Each row below holds a small network's activations on one input, seen along a few directions.
In each table, some parts of the input vary, and every possible input appears once, in random order.
Descriptions start from the smaller parts, as in this example, which fits no table here: one of 3 separate values, together with either a single point or one of 9 places along a line or (one of 6 places along a line, together with one of 8 places around a ring).
Shared parts are said once, and a part with two or three values counts as separate values.
(in the rows, 128 means zero)

Other details of the inputs vary at random and push rows far along two fixed directions, the same in every table; ignore that.
To show where, the next rows are all for the same input, with only those details redrawn:
[110 104  67 146 124  84 180 141 120 149  81]
[130  99 155 163 188 158 151 142 153 155  98]
[130  99 154 164 188 158 153 142 153 155  97]
[114 150 131 111  95  87  85 147 107 125 130]

Table:
r1: [111 145 129 112  92  90  84 145 108 120 129]
r2: [143 101 135 146 176 162 169  98 146 123 126]
r3: [121 109  47 128 111  85 198 100 113 118 111]
r4: [111 153 124 114  94  94  77 144 119 114 127]
r5: [132 137 112 106  99 101  79 121 105 110 152]
r6: [145 122 150  98  80  73  94 185  97 169 143]
r7: [128 137 121 105 103  90  86 120 104 101 147]
r8: [130 113 148 160 165 183 158 134 154 151 112]
r9: [148 129 195 123 163 160  65 127 137 116 165]
r10: [133 159 203 115 144 178  92 122 140 112 161]
r11: [121  98  35 140 125  83 182 106 122 117  91]
r12: [125 112 137 158 157 174 160 136 151 149 110]
r13: [108 117  74 145 105 105 188 129 121 132  92]
r14: [132 161 198 134 142 176  80 134 149 114 145]
r15: [127 139 121 105 104  88  87 124 105 102 149]
r16: [153 146 196 115 158 183  75 107 141 115 177]
r17: [178  63 162 144 189 146 168 154 141 181 129]
r18: [145 103 128 145 174 172 161 103 149 133 132]
r19: [135 140 202 130 155 169  58 151 142 140 149]
r20: [112 130  54 129 101 109 194 105 127 116  98]
r21: [130 142 120 104 104  85  89 123 102 106 148]
r22: [132 155 208 131 143 172  84 137 140 122 149]
r23: [130  97 151 163 184 161 149 145 154 160 102]
r24: [128 129 133 142 158 172 167 111 156 124 116]
r25: [111 147 131 112  94  89  84 149 109 122 130]
r26: [152 141 191 116 154 183  73 105 140 111 176]
r27: [131 149 195 131 135 183  76 138 141 126 153]
r28: [132 118 139 142 160 186 164 115 152 138 123]
r29: [124  89  44 138 123  84 184 115 115 131  99]
r30: [131 153 201 130 137 172  83 141 140 127 152]
r31: [119 167 119  94  80 121 107 120 111 114 153]
r32: [130 135 199 130 148 159  63 148 140 133 144]
r33: [126  95 144 162 177 156 149 147 152 157 101]
r34: [112 156 127 113  74 109  98 138 109 116 140]
r35: [134 151 119  97  95 105 103 107 107 105 162]
r36: [127 146 113 107 106  94  82 118 114  95 146]
r37: [143  98 127 157 194 156 155 112 155 129 109]
r38: [112 122  62 126  99 109 195 114 119 129 106]
r39: [143 136 151  98  65  89 110 173  97 157 149]
r40: [117 163 126  97  82 116 110 123 112 111 152]
r41: [126 102  47 130 114  97 195  98 116 124 112]
r42: [112 124  55 124  99 113 193 117 120 134 108]
r43: [130 137 110 106  99  97  82 125 106 112 153]
r44: [130  99 154 164 188 158 153 142 153 155  97]
r45: [131 156 110 101  95 107  98  96 114  88 155]
r46: [118 169 129  96  84 111 114 119 109 107 149]
r47: [142 100  77 114  92  88 215 146 110 168 111]
r48: [145 107 138 145 179 161 170 100 146 127 127]
r49: [115 156 124 114  96  94  79 143 118 117 127]
r50: [131 130 134 143 161 174 171 109 157 126 114]
r51: [112 164 122 116  78 111  95 130 118 103 133]
r52: [131 137 195 130 149 165  59 152 142 138 147]
r53: [131 148 119  99  95 106 101 108 109 103 163]
r54: [179  80 158 133 172 150 178 134 140 168 141]
r55: [131  93 150 165 185 177 140 143 157 160 103]
r56: [124  93  41 137 122  78 189 117 113 136  99]
r57: [106 120  70 143 102  98 190 133 119 134  92]
r58: [127 100 143 167 184 164 144 135 163 143  92]
r59: [127  93  40 139 125  89 183 117 115 139 100]
r60: [119 166 125  96  81 115 111 121 111 112 152]
r61: [111 158 127 112  75 106 100 142 110 118 141]
r62: [132 161 112  99  97 105 101  98 114  93 156]
r63: [111 167 124 115  79 109  96 134 118 105 134]
r64: [128 120 144 142 160 171 171 113 147 129 118]
r65: [129 158 113 100  96 106  98 100 115  90 157]
Describe the family of inputs behind these rows.
Answer: one of 5 places around a ring, together with either a single point or (one of 3 separate values, together with one of 4 places along a line)
Changing only the place on the ring of 5 turns r11 into r51. The same change can be made to r59. Which row results?
Answer: r8
Changing only the place on the ring of 5 turns r53 into r61. The same change can be made to r65. Which row results?
Answer: r63
Start at r59 and move only the place on the line of 4, one step at a time. The first step leads to r56. Which rows follow, in order?
Answer: r21, r37
List by row number the other rows that have the place on the ring of 5 in common with r23.
Answer: r1, r4, r6, r19, r25, r32, r33, r44, r49, r52, r55, r58
Which other rows does r14 become when the place on the line of 4 takes its other values? List them by row number.
Answer: r8, r22, r30
Start at r41 and move only the place on the ring of 5, one step at a time. The first step leads to r38. Which rows follow, in order?
Answer: r34, r32, r29
Which other rows does r7 become when the choice among 3 separate values takes its other values? List them by row number.
Answer: r15, r21
Which other rows does r6 become when the place on the ring of 5 takes its other values? List them by row number.
Answer: r17, r39, r47, r54

Table:
r66: [123 135 113 116 107 106 122 130 116 121 131]
r67: [124 140 118 111  98 106 135 130 115 126 132]
r68: [128 140 105 115 103 108 130 113 117 106 137]
r69: [140 143 199 123 152 164  94 133 140 124 152]
r70: [133 126 118 119 111  87 118 143 112 135 132]
r71: [115 141 108 119 104 114 119 129 119 122 127]
r72: [125 135 113 111 101 111 127 132 115 127 136]
r73: [154 128 199 125 153 154  85 146 134 142 156]
r74: [145  88 195 174 217 199 136 154 174 165 103]
r75: [127 136 103 113 102 115 123 118 117 123 141]
r76: [115 142 108 121 105 111 118 130 118 121 127]
r77: [126 130 110 114 107 107 123 126 114 122 135]
r78: [134  96  93 153 160 146 203 107 146 133 100]
r79: [126 103  84 158 157 151 200 105 149 131  95]
r80: [150 130 198 129 161 146  79 144 135 136 149]
r81: [113 148 115 119 102 105 129 129 120 120 123]
r82: [125 141 106 116 107 104 126 110 117 102 132]
r83: [126 141 118 109  96 109 136 132 115 129 136]
r84: [129  92  93 159 162 154 195 122 146 151  99]
r85: [137 140 185 129 151 174  82 127 140 123 155]
r86: [138  93 196 178 213 199 145 141 168 156 105]
r87: [143 134 190 125 156 164  84 128 137 121 156]
r88: [141  86 101 149 164 147 197 114 143 149 108]
r89: [119 135 113 117 111 101 119 128 116 117 125]
r90: [133 136 200 136 146 163  82 148 137 135 143]
r91: [126 136 103 115 104 113 120 117 116 120 138]
r92: [137 143 199 124 154 160  92 132 142 122 150]
r93: [122 128 123 123 104 103 107 156 119 142 119]
r94: [139 150 184 127 147 182  90 113 146 109 156]
r95: [118 129 124 127 112  96 100 154 120 136 112]
r96: [138 140 183 128 162 166  77 116 142 115 151]
r97: [126  90  91 162 168 151 193 120 147 147  94]
r98: [116 137 104 123 110 107 116 124 118 117 130]
r99: [119 102 104 163 169 144 203 122 149 146  81]
r100: [117 132 122 125  99 107 120 146 114 136 123]
r101: [150 132 189 119 153 167  88 120 138 123 162]
r102: [129 140 106 112  98 112 132 113 116 109 139]
r103: [129 130 108 113 112 100 122 117 115 116 137]
r104: [135 151 183 131 156 174  85 111 147 102 149]
r105: [123 131 111 118 113 101 118 123 113 116 130]
r106: [116 149 115 115  98 111 130 130 118 124 125]
r107: [116 138 105 123 112 107 113 122 116 116 126]
r108: [120 148  99 119 101 115 126 111 120 104 132]
r109: [128 103  85 155 152 154 203 108 149 135  99]
r110: [136 137 192 126 157 162  83 132 142 120 150]
r111: [118 141 108 117  99 117 123 131 118 127 132]
r112: [141 140 182 127 157 170  81 119 142 118 156]
r113: [119 137 104 122 107 110 117 125 116 119 132]
r114: [124 102 106 159 160 153 207 125 148 153  89]
r115: [152 129 198 127 157 150  83 146 135 139 154]
r116: [129 130 111 112 102 110 126 128 113 126 140]
r117: [120 134 122 123  92 109 123 147 113 140 128]
r118: [143  87 118 152 165 132 178 139 138 161 105]
r119: [128 131 109 113 114  99 119 115 113 115 133]
r120: [132 130 109 112 110 103 123 118 113 118 139]
r121: [128 130 111 114 104 108 124 126 113 123 137]
r122: [123 140 117 111 101 105 133 130 116 125 131]
r123: [131 130 109 110 108 105 124 117 114 120 139]
r124: [112 142 108 123 109 107 115 127 119 117 121]
r125: [119 133 122 126  96 108 122 146 113 137 125]
r126: [119 128 124 126 110  97 103 155 122 137 116]
r127: [121 128 123 123 107 103 105 155 120 141 118]
r128: [122  90 116 168 163 140 184 141 145 156  88]
r129: [132  89 106 156 168 151 197 125 146 151  97]
r130: [120 140 118 115 107  98 128 128 115 118 125]
r131: [128  90  87 161 172 142 193 111 148 141  95]
r132: [119 149 116 113  93 114 134 132 117 129 130]
r133: [130  90 106 155 169 149 193 125 147 148  96]
r134: [140 133 190 127 159 161  83 128 140 119 155]
r135: [124 128 123 120 101 105 109 156 119 145 122]
r136: [117 148  99 121 103 111 125 110 122 102 131]
r137: [116 149 115 118 100 109 130 130 118 122 125]
r138: [129 144 188 132 155 168  79 131 145 120 146]
r139: [138 126 119 113 101  96 123 144 109 142 138]
r140: [124 136 102 115 107 111 118 116 117 118 136]
r141: [131  94  91 157 165 140 204 107 148 130  98]
r142: [117 141 108 119 101 115 121 130 117 124 129]
r143: [130 140 106 110  96 114 134 114 117 113 141]
Changing only one part turns r103 into r88. The same change can be made to r138. Which row results?
Answer: r111
Changing only one part turns r78 into r143. The same change can be made to r127. Which row results?
Answer: r135
Describe the family of inputs behind these rows.
Answer: one of 6 places along a line, together with either one of 3 separate values or (one of 2 separate values, together with one of 5 places along a line)
Which other rows does r127 become when the choice among 3 separate values takes its other values? List them by row number.
Answer: r100, r118

Table:
r144: [141 134 145 110 105 114 108 128 113 119 156]
r145: [125 149 136 119 110 121 103 112 119 100 148]
r146: [155 106 152 137 153 148 140 125 135 133 136]
r147: [132 141 142 100 106 122 109 129 112 131 154]
r148: [123 156 151 117 102 107 106 152 120 132 127]
r149: [137 136 143 105 103 116 109 127 113 123 151]
r150: [123 149 121 111 105 134  91 131 126 125 143]
r151: [120 143 137 118  97 131  98 131 121 117 141]
r152: [130 103 145 156 156 137 140 143 140 145 113]
r153: [123 110  74 141 121 124 162 126 136 135 103]
r154: [137 110 151 146 167 145 133 125 142 121 119]
r155: [142 112 147 133 152 151 146 127 134 142 140]
r156: [124 120 151 134 166 153 136 124 139 135 119]
r157: [135 123 112 138 149 140 142 107 143 121 121]
r158: [129 143 135 110 121 109  90 127 125 112 137]
r159: [125 142 132 114 116 112  84 147 118 140 135]
r160: [149 110 144 133 153 150 142 126 133 139 138]
r161: [132 112 159 146 169 149 134 126 145 124 122]
r162: [132 106 138 151 158 141 136 144 135 150 113]
r163: [131 147 128 120 109 118 101 111 117  98 144]
r164: [134 120 147 133 177 155 125 125 149 136 122]
r165: [112 112  78 143 115 125 172 128 127 138 108]
r166: [122 129 125 133 147 150 148 109 135 126 125]
r167: [108 118  26 122  54  26 158 142  87 128  97]
r168: [123 143 132 132 132 137 156 121 140 122 118]
r169: [119 111  76 143 117 125 167 127 126 135 107]
r170: [148 114 143 125 160 156 136 126 142 148 139]
r171: [123 106  77 147 114 119 167 126 127 129 103]
r172: [121 161 153 110 109 111 110 136 124 115 130]
r173: [117 133 110 136 113 131 167 137 134 135 105]
r174: [129 106 148 150 155 142 138 141 140 149 110]
r175: [134 156 152 105  99 116 119 137 121 126 143]
r176: [127 117 150 141 168 149 137 126 141 130 123]
r177: [129 115 155 140 164 149 136 124 142 128 118]
r178: [115 148 131 113  97 135 101 132 118 124 142]
r179: [122 142 136 123  98 129  97 132 122 114 144]
r180: [128 156 121 108 118 125  96 110 126 112 148]
r181: [124 143 135 112 118 110  96 129 116 111 139]
r182: [118 143 144 116 109 117  91 145 112 139 135]
r183: [126 109 141 151 157 142 139 144 137 152 115]
r184: [115  92  28 144 110  66 196 138 119 153  74]
r185: [124 125 120 139 146 144 150 109 135 122 127]
r186: [146 135 135 103 110 114 101 128 120 124 153]
r187: [126 123 124 139 143 143 150 108 135 120 121]
r188: [128 152 130 116 114 125  99 111 118 104 150]
Changing only one part turns r158 into r186. The same change can be made to r154. Which row results?
Answer: r146
Describe the family of inputs behind these rows.
Answer: one of 5 separate values, together with either a single point or (one of 2 separate values, together with one of 4 places along a line)
Which other rows does r177 become when the choice among 2 separate values takes its other values? List them by row number.
Answer: r156
List by row number the other rows that have the choice among 5 separate values in common with r157.
Answer: r145, r163, r166, r168, r180, r185, r187, r188
Which other rows does r162 become when the choice among 5 separate values takes its other values? List them by row number.
Answer: r160, r169, r181, r188
List by row number the other rows that have the choice among 5 separate values in common with r169.
Answer: r150, r151, r153, r165, r171, r173, r178, r179
